These are the activations of a small neural network, seen along a few directions. Each row is one input.
Each table varies a few parts of the input and shows all the possible inputs, shuffled.
A made-up example of a description, with smaller parts first: line(4) and (point or ring(9) or (values(3) and ring(8))).
Shared parts are said once, and a part with two or three values counts as separate values.

Other details of the inputs shift rows strongly along two fixed directions, in all tables alike. That doesn't count.

Rows:
row 1: [-4 35 -32 11 55 28 -58 61 2 -7 14 53 83 52]
row 2: [79 -37 33 38 -22 -60 -2 -25 -50 -23 -17 -35 -90 50]
row 3: [-58 43 49 -62 11 -22 102 -63 103 17 9 0 9 -107]
row 4: [-70 38 49 -81 6 -27 111 -77 65 -2 6 -5 17 -100]
row 5: [-43 9 -58 6 47 61 -66 57 7 12 14 24 94 26]
row 6: [-86 43 33 -76 2 -6 109 -82 54 -6 -4 32 12 -113]
row 7: [-14 27 -19 26 60 37 -55 53 -3 -8 4 59 86 57]
row 8: [-16 13 -29 15 40 66 -53 74 -6 -3 -2 37 83 25]
row 9: [56 -47 -11 45 -61 -29 -24 -16 -11 27 -5 -43 -118 9]
row 10: [-61 0 -60 7 21 68 -52 26 -47 0 -1 45 79 28]
row 11: [-30 32 -27 4 53 31 -46 46 -38 -21 8 57 111 64]
row 12: [-51 22 -67 -18 14 31 -56 54 -23 17 32 9 111 38]
row 13: [78 -49 22 21 -50 -32 0 -4 -48 -15 -14 -58 -91 24]
row 14: [27 -33 -22 16 -61 -28 -14 -19 -41 15 2 -35 -72 13]
row 15: [-38 70 71 -79 19 -56 117 -69 61 -21 9 30 18 -75]
row 16: [-34 80 68 -64 29 -45 107 -51 102 -2 13 41 23 -83]
row 17: [-74 48 42 -84 3 -28 111 -71 69 5 13 -2 34 -100]
row 18: [5 23 -21 25 52 23 -57 53 -7 -6 5 46 64 55]
row 19: [31 -52 -3 19 -26 -23 -10 -21 -37 -5 -9 -56 -59 21]
row 20: [36 -53 7 45 -10 -7 -21 -12 -5 9 -17 -47 -70 13]
row 21: [-63 47 35 -60 -3 -9 99 -70 92 19 4 28 -9 -119]
row 22: [32 -60 3 59 -27 7 -20 -28 -19 9 -28 -20 -100 7]
row 23: [-27 49 73 -56 -11 -32 111 -38 94 6 3 6 -10 -105]
row 24: [-53 1 -45 22 52 71 -63 49 1 11 4 29 97 31]
row 25: [29 -65 13 38 -26 -18 -6 -33 -44 -6 -20 -57 -70 26]
row 26: [93 -20 26 45 -34 -70 -15 -1 -4 6 3 -36 -99 45]
row 27: [-61 48 72 -73 14 -9 123 -54 54 -22 -12 23 31 -104]
row 28: [-22 8 -55 11 14 30 -65 57 7 29 25 1 66 33]
row 29: [41 -64 -4 38 -49 -19 -11 -40 -58 -2 -25 -42 -109 14]
row 30: [77 -15 17 18 -31 -65 -3 -13 -37 -11 4 -33 -66 48]
row 31: [-53 11 -65 15 37 78 -67 46 -8 15 2 54 78 15]
row 32: [90 -45 22 40 -45 -26 -9 10 -9 4 -12 -53 -99 16]
row 33: [74 -55 23 27 -45 -29 2 -5 -49 -21 -21 -55 -91 23]
row 34: [-49 0 -52 -2 33 49 -53 38 -36 0 8 12 95 35]
row 35: [-49 70 69 -76 29 -47 118 -66 62 -27 4 39 31 -77]
row 36: [53 -47 33 51 -15 5 -8 7 -12 -9 -28 -26 -68 15]
row 37: [58 -56 -7 43 -45 -14 -25 -23 -16 15 -14 -39 -122 6]
row 38: [-25 41 76 -58 5 -17 110 -46 89 -5 -6 10 -15 -107]
row 39: [64 -60 7 41 -31 -27 -22 -16 -5 13 -9 -67 -104 17]
row 40: [-43 17 -78 -14 3 48 -56 37 -37 14 20 33 80 26]
row 41: [-47 13 -74 -14 11 54 -58 36 -40 7 16 36 77 25]
row 42: [81 -45 18 21 -57 -38 2 -2 -45 -8 -9 -61 -87 24]
row 43: [-7 19 -40 -10 -5 25 -44 69 -35 1 20 10 79 40]
row 44: [-20 20 -39 4 41 68 -55 81 0 -4 6 41 95 24]
row 45: [-8 46 -37 1 55 29 -61 66 6 -1 23 56 96 52]
row 46: [84 -20 21 26 -47 -82 -4 -13 -40 -7 5 -44 -87 53]
row 47: [34 -46 -13 40 -28 2 -24 -16 -12 10 -16 -20 -89 1]
row 48: [-19 -3 -23 11 21 53 -39 52 -47 -18 -6 23 76 40]
Description of these inputs: values(2) and line(4) and line(6).
Question: Changing only the line(4) part turns row 38 into row 37. The same change can be made to row 23. Which row results?
Answer: row 9
Question: Change only the line(6) part in row 33. List by row number the other rows that result.
Answer: row 13, row 27, row 42, row 43, row 48
Question: Change only the values(2) part in row 14. List by row number the other rows that result.
Answer: row 9
Question: Start at row 40 and move only the line(4) part, one step at a time. The first step leads to row 17. Which rows follow, in order?
Answer: row 42, row 30

Rows:
row 49: [89 -40 -17 59 -9 -25 -74 39 -33 2 5 -36 -51 88]
row 50: [-58 76 28 -54 37 -5 62 -17 43 -12 12 63 85 -42]
row 51: [-19 -10 28 -27 -37 -15 68 -64 42 17 -1 -32 -55 -74]
row 52: [-62 58 39 -45 44 26 60 -1 59 -15 -1 57 77 -58]
row 53: [13 -41 -3 13 -35 1 7 -30 -16 15 -11 -42 -55 -15]
row 54: [-55 7 -58 2 12 47 -48 37 1 21 15 19 64 7]
row 55: [50 -70 -47 53 -45 18 -75 20 -62 21 -3 -55 -59 54]
row 56: [-17 36 -20 -4 32 22 -31 39 -23 -14 13 52 83 46]
row 57: [48 -9 20 2 -20 -47 10 -3 -26 -13 -2 -32 -38 21]
row 58: [-11 44 -33 -8 22 12 -38 49 -2 4 26 45 82 41]
row 59: [-11 28 -29 4 28 40 -45 69 15 6 15 36 75 24]
row 60: [-105 45 3 -66 35 44 62 -36 50 -4 -1 55 71 -89]
row 61: [-26 -20 -93 40 11 66 -118 76 -51 22 12 11 67 68]
row 62: [-13 28 -23 3 31 40 -41 63 10 4 10 37 75 21]
row 63: [-10 33 -22 1 52 21 -40 47 4 -3 14 34 85 39]
row 64: [-1 -46 6 25 -24 -4 2 -30 -19 1 -19 -29 -62 -5]
row 65: [-48 8 24 -38 -1 2 70 -63 39 -1 -13 9 -22 -86]
row 66: [-16 -10 25 -22 -20 -14 62 -65 30 6 -16 -15 -66 -75]
row 67: [-8 -37 -19 12 -17 31 -17 -8 -31 4 -9 -19 -9 8]
row 68: [31 -7 17 19 22 -11 -14 7 -9 -17 -4 0 -5 39]
row 69: [51 0 22 13 -22 -46 7 -12 -9 -2 2 -11 -50 22]
row 70: [47 -21 35 29 -12 -17 10 -2 0 -10 -18 -17 -57 2]
row 71: [-49 3 29 -38 -12 4 76 -64 35 6 -10 -7 -8 -79]
row 72: [16 -34 -12 12 -30 0 -7 -25 -7 11 -10 -27 -72 -18]
row 73: [54 -11 30 18 -1 -42 3 -11 11 -3 -1 -25 -52 19]
row 74: [-35 -13 -39 14 5 31 -35 16 -15 16 -1 3 26 5]
row 75: [-14 -33 -24 26 -10 17 -28 0 -25 8 -11 -13 -13 10]
row 76: [31 -6 7 24 4 5 -17 28 -2 -1 -8 0 -9 16]
row 77: [49 -6 17 -3 -28 -52 10 -1 -11 -8 8 -34 -43 18]
row 78: [-8 24 43 -38 4 -33 58 -23 6 -26 1 2 8 -21]
row 79: [-12 28 -21 4 54 26 -42 47 -3 -10 11 37 88 44]
row 80: [-13 42 51 -57 -2 -50 80 -35 39 -12 8 -1 4 -52]
row 81: [44 -11 27 1 -19 -46 18 -10 -27 -21 -5 -29 -39 17]
row 82: [17 -34 -16 11 -34 -2 -7 -22 0 13 -5 -28 -73 -18]
row 83: [49 -1 25 15 -18 -45 13 -16 -13 -5 -3 -10 -49 20]
Question: Describe the family of inputs behind these rows.
Answer: line(5) and (values(3) or line(4))
Question: Changing only the line(5) part turns row 61 into row 64. The same change can be made to row 72. Which row results?
Answer: row 60
Question: Change only the line(5) part in row 53. List by row number the other rows that result.
Answer: row 51, row 55, row 67, row 71
Question: List by row number the other rows that have the line(5) part in common with row 57.
Answer: row 53, row 63, row 66, row 74, row 76, row 83
